Each row below holds a small network's activations on one input, seen along a few directions.
Each table varies a few parts of the input and shows all the possible inputs, shuffled.
Descriptions start from the smaller parts, as in this example, which fits no table here: one of 2 separate values, together with either a single point or one of 11 places around a ring or (one of 6 places along a line, together with one of 8 places around a ring).
Shared parts are said once, and a part with two or three values counts as separate values.

Other details of the inputs vary at random and push rows far along two fixed directions, the same in every table; ignore that.

Table:
row 1: -80; -197; 15; -24; -265; -59; 30; -19; -20; 179; 7; 19; -278
row 2: 259; 91; 145; 181; -403; 179; 449; -215; -11; 115; -295; 303; 112
row 3: -12; -19; 47; -60; -143; 123; 432; -320; -165; -179; -79; 19; 115
row 4: 38; -70; -18; 46; -127; -140; -142; -146; -187; 94; -240; 237; -44
row 5: 62; -283; 112; 86; 243; 150; 82; -104; 51; 610; -242; 321; 100
row 6: 116; -367; -55; 259; 330; 262; -76; 253; 69; 791; -32; 270; 143
row 7: 117; -405; -35; 313; 101; 394; 98; 299; 18; 563; -7; 506; 222
row 8: -46; -269; -162; 263; 537; 292; -192; 390; 93; 577; 196; 91; -33
row 9: 394; 409; 5; 5; -106; 40; 352; -356; 7; -127; -293; 243; 97
row 10: 183; -334; -133; 89; 564; 405; -277; 373; -164; 290; 111; 124; -18
row 11: -84; -133; -221; -195; 59; -523; -587; 568; 230; -77; 305; -353; -169
row 12: -471; 25; 26; -321; -166; -798; -395; 186; 425; -431; 439; -594; -175
row 13: 446; -155; -122; 143; 80; 317; 171; 39; -147; 610; -198; 695; 214
row 14: -87; 113; 136; -120; 133; -90; 191; -330; -50; -73; -151; -249; 182
row 15: 228; 325; 295; 120; -638; 27; 436; -392; -71; -3; -480; 40; -48
row 16: 389; 366; 232; 131; 15; 21; 371; -263; -94; -124; -548; 74; -17
row 17: 23; 316; 148; -338; -94; -379; 70; -338; -142; -574; -290; -371; 93
row 18: -231; -150; -388; -11; -93; -476; -729; 499; 94; -57; 428; -268; -187
row 19: -215; 42; 35; -239; -431; -575; -8; -5; 210; -457; 318; -290; -248
row 20: 67; 130; -43; 141; -165; 296; 255; -57; 114; -28; -122; 184; -5
row 21: 83; 556; 603; -171; -703; -562; 600; -741; 129; -727; -430; -151; 57
row 22: -129; -341; -82; 178; 175; 32; -266; 463; 139; 465; 242; 76; 68
row 23: -169; -219; -173; -336; 118; -531; -565; 388; 188; -99; 216; -235; -209
row 24: -169; -62; -40; -14; 400; 46; -343; 251; 114; 52; 413; -358; -65
row 25: -221; 240; 128; -175; -104; -180; -130; 31; 180; -649; 361; -439; -14
row 26: -260; -14; -72; 135; 255; -9; -209; 389; 165; 89; 291; -154; -84
row 27: -59; -559; -230; 119; 220; 624; 93; 130; -292; 593; 15; 281; -10
row 28: -244; -11; 55; -173; -24; -138; 143; -89; 7; -375; 140; -199; 158
row 29: -165; 4; -76; -77; -92; 237; -228; 156; 16; -132; 257; -299; -215
row 30: 78; -220; -205; -145; 197; -27; -124; 172; -101; 385; 114; 512; 1
row 31: 59; -5; -114; 141; 171; 221; -261; -73; -168; -104; 36; 1; -92
row 32: 271; 242; 331; 352; -69; 496; 667; -367; -100; 104; -566; 504; 226
row 33: -101; -170; -180; -33; 72; 329; -172; 232; 108; -96; 387; -59; -24
row 34: 117; -38; -46; 306; -24; 669; 256; 16; -107; 463; -343; 364; -66
row 35: -247; 106; 164; -150; 10; -191; 124; -206; 1; -304; 2; -334; 150
row 36: 15; 224; -91; -330; 8; -215; 122; -203; -217; -271; 42; 5; 149
row 37: 340; 254; 35; -90; 36; 144; 166; -305; -121; -185; -49; 122; 108
row 38: -231; 12; -411; 82; 95; -258; -581; 382; 103; -180; 356; -265; -284
row 39: -69; 70; -97; -73; -43; -133; -82; -301; -288; -263; -147; -84; 35
row 40: 4; 499; 480; -14; -128; -19; 261; -388; -20; -464; -162; -289; 55
Each input here is: one of 5 places around a ring, together with either one of 3 separate values or one of 5 places along a line.
Q: Changing only the place on the ring of 5 turns row 6 into row 14. The same change can be made to row 18. Which row results?
A: row 39
Q: Changing only the place on the ring of 5 turns row 13 into row 36. The same change can be made to row 2. Which row results?
A: row 3
Q: Which other rows does row 32 become when the place on the ring of 5 takes its other values? List them by row number.
A: row 7, row 21, row 25, row 28

Table:
row 41: 61; -153; 133; 316; 272; 485; 126; 131; -108; 283; -181; 261; 95
row 42: 88; -54; -113; 3; 122; 224; -10; -33; -211; 7; 54; 64; -11
row 43: -51; -126; 12; -17; 369; 115; -53; 73; -63; 157; 56; -43; 220
row 44: -26; 270; -93; -207; -153; -322; -116; -121; -33; -512; 184; -330; -154
row 45: -275; 134; 44; -418; -162; -683; -92; -47; 158; -476; 292; -413; -54
row 46: 166; 117; 311; 117; -179; 226; 376; -329; -121; 72; -364; 109; 19
row 47: 155; 195; 114; -117; 34; -480; -283; -99; 172; -70; -71; -108; -6
row 48: 27; 521; 136; -86; -746; -637; 202; -257; 121; -405; -235; -289; -26
row 49: 67; 335; 213; 60; -291; 32; 330; -312; 51; -164; -184; -75; -28
row 50: 55; -306; 5; 1; 240; 194; 163; -91; -133; 388; -172; 330; 150
row 51: -155; 286; 71; 7; -69; -28; -17; -47; 207; -318; 132; -275; -34
row 52: 19; -182; 120; 178; -46; 290; 158; -51; -47; 302; -123; 189; -72
row 53: 29; -466; -400; 113; 382; 385; -249; 298; -236; 394; 263; 322; -40
row 54: -283; -292; -184; -130; 492; -109; -530; 538; 49; 93; 433; -231; 86
row 55: -116; -25; 95; -146; 44; -230; -18; -121; 6; -128; 40; -198; 51
row 56: -207; -461; -193; -14; 57; 11; -343; 515; 164; 172; 458; 5; -105
row 57: 111; 126; 280; 221; -48; 269; 365; -306; -78; -13; -371; 65; 36
row 58: 78; 39; 184; -121; -76; -176; 399; -313; -44; -131; -333; 135; 171
row 59: 275; 244; -23; 68; -50; -237; 23; 118; 177; 59; -112; -34; -110
row 60: -7; -190; -209; 22; 179; -249; -463; 575; 182; 251; 244; -194; -239
row 61: 85; 172; 290; -7; -430; -67; 425; -376; 34; -214; -334; 16; 57
row 62: -149; -348; -257; 102; -120; -223; -403; 456; 72; 285; 231; -5; -82
row 63: 265; -273; -117; 57; 141; 423; 120; -14; -271; 229; -148; 534; 101
row 64: -76; -19; 134; 80; -37; 144; 43; -42; 18; -26; 26; -68; -72
row 65: -28; 147; 60; -72; -313; -71; 103; -16; 153; -156; 95; -6; 37
row 66: -21; -103; 82; 17; -173; 38; 28; -6; 63; -12; -50; -52; -57
row 67: -204; 373; 30; 10; -93; -290; -69; 34; 257; -529; 250; -405; -97
row 68: -32; 51; 45; 103; -3; 255; 112; -65; 73; 92; 14; 69; 5
row 69: -228; -13; -59; -287; 45; -333; -105; -13; 74; -127; 125; -330; -18
row 70: -401; -397; -321; -177; 454; -105; -444; 463; 75; 259; 561; -223; 5
row 71: -116; -137; -102; 62; 19; 140; -90; 200; 95; 172; 283; 28; -119
row 72: 87; 358; 244; 17; -487; -123; 342; -353; 97; -268; -162; -47; 41
row 73: 103; 314; 244; 0; -481; 36; 412; -382; 42; -101; -241; 89; 68
row 74: 171; -102; -113; -12; -11; 213; 118; -83; -203; 69; -65; 305; 28
row 75: -214; -373; -510; -209; 254; -8; -567; 528; 25; 62; 570; -102; -177
row 76: -159; 311; 77; -30; -151; -263; -58; -25; 202; -484; 219; -383; -127
row 77: 202; 1; -61; 133; 210; 446; 47; -115; -264; 43; -185; 172; 174
row 78: -33; -97; 59; 180; 209; 351; 106; 66; 0; 177; -118; 41; 21
row 79: -2; 148; -205; -91; 87; -51; -226; 85; 2; -353; 117; -267; 19
row 80: 118; 15; -84; -3; 164; 313; 27; -48; -163; 54; -115; 51; 51
row 81: 66; 429; -58; -236; -83; -453; -397; 49; 128; -335; -36; -296; -232
row 82: 307; 90; 47; 186; -95; 215; 269; -266; -384; 287; -570; 692; 62
row 83: 51; -63; 127; 31; 262; 103; 148; -128; -170; 162; -58; 106; 170
row 84: 196; -495; -55; 298; 260; 230; 88; -70; -169; 749; -419; 791; 194
Q: Changing only one part turns row 67 into row 79. The same change can be made to row 48. Which row results?
A: row 82
Q: Changing only one part turns row 55 into row 49. The same change can be made to row 58. Which row results?
A: row 65
Q: What is each input in this table made of?
A: one of 4 places along a line, together with either one of 2 separate values or one of 9 places along a line
Q: A walk changes only the place on the line of 9. It starts at row 56 and steps to row 61. List the rest of the walk in order.
A: row 66, row 52, row 46, row 64, row 57, row 78, row 41
Q: Which other rows does row 59 become when the place on the line of 4 takes its other values? List them by row number.
A: row 47, row 60, row 81

Table:
row 85: -228; -44; -377; -109; -174; -165; -354; 190; 23; -336; 490; -309; -160
row 86: -227; 200; -274; 5; -3; -2; -275; 320; 265; -307; 487; -330; -118
row 87: -35; -495; 88; 84; 406; 499; 243; -94; -359; 485; -86; 436; 253
row 88: -301; 222; 170; -136; -289; -500; 12; 33; 448; -445; 410; -596; -190
row 89: 279; 29; 42; 93; 311; 409; 49; -114; -266; 170; -367; 122; 14
row 90: -356; -172; -254; -142; -324; -270; -255; 318; 180; -259; 395; -286; -228
row 91: 217; 287; 167; 30; 88; 386; 310; -199; -89; -149; -116; -28; 169
row 92: 186; -265; -9; 83; 392; 53; 204; -54; -272; 467; -270; 483; 323
row 93: 120; 104; 33; -111; 14; 255; 278; -344; -327; -158; -189; 94; 42
row 94: 152; 452; 189; -202; -646; -763; 37; -139; 142; -522; -71; -240; -142
row 95: 78; -186; 128; 159; 352; 245; 91; -189; -170; 284; -380; 140; 223
row 96: -197; -322; -246; -190; 70; -421; -363; 478; 189; 383; 342; 20; -30
row 97: 415; -229; -196; 86; 458; 316; 24; -26; -223; 457; -280; 606; 116
row 98: 96; -291; 110; 276; 145; 381; 84; -48; -48; 687; -326; 318; 66
row 99: 182; 554; 412; 94; -593; -241; 263; -444; 44; -391; -507; -226; -75
row 100: 25; -335; -501; -7; 288; -46; -652; 540; 76; 298; 418; 251; -145
row 101: -462; -283; -139; -240; -126; -313; -218; 235; 187; -12; 420; -278; -188
row 102: -324; -305; -5; -73; 423; 88; -273; 352; 211; 15; 516; -177; 147
row 103: 308; 891; 464; 88; -518; -157; 399; -735; -189; -601; -692; -121; -80
row 104: 74; 189; 200; 213; -274; 246; 395; -78; 179; -65; -193; 120; 3
Q: What is each input in this table made of?
A: one of 4 separate values, together with one of 5 places around a ring
Q: Changing only the place on the ring of 5 turns row 87 into row 101. The same change can be made to row 95. Which row results?
A: row 98
Q: Which other rows does row 102 become when the place on the ring of 5 takes its other values? List them by row number.
A: row 86, row 88, row 91, row 104
Q: Which other rows does row 104 become when the choice among 4 separate values takes its other values? List them by row number.
A: row 90, row 94, row 99
Q: Which other rows does row 97 become when the choice among 4 separate values takes its other values? List them by row number.
A: row 89, row 91, row 93
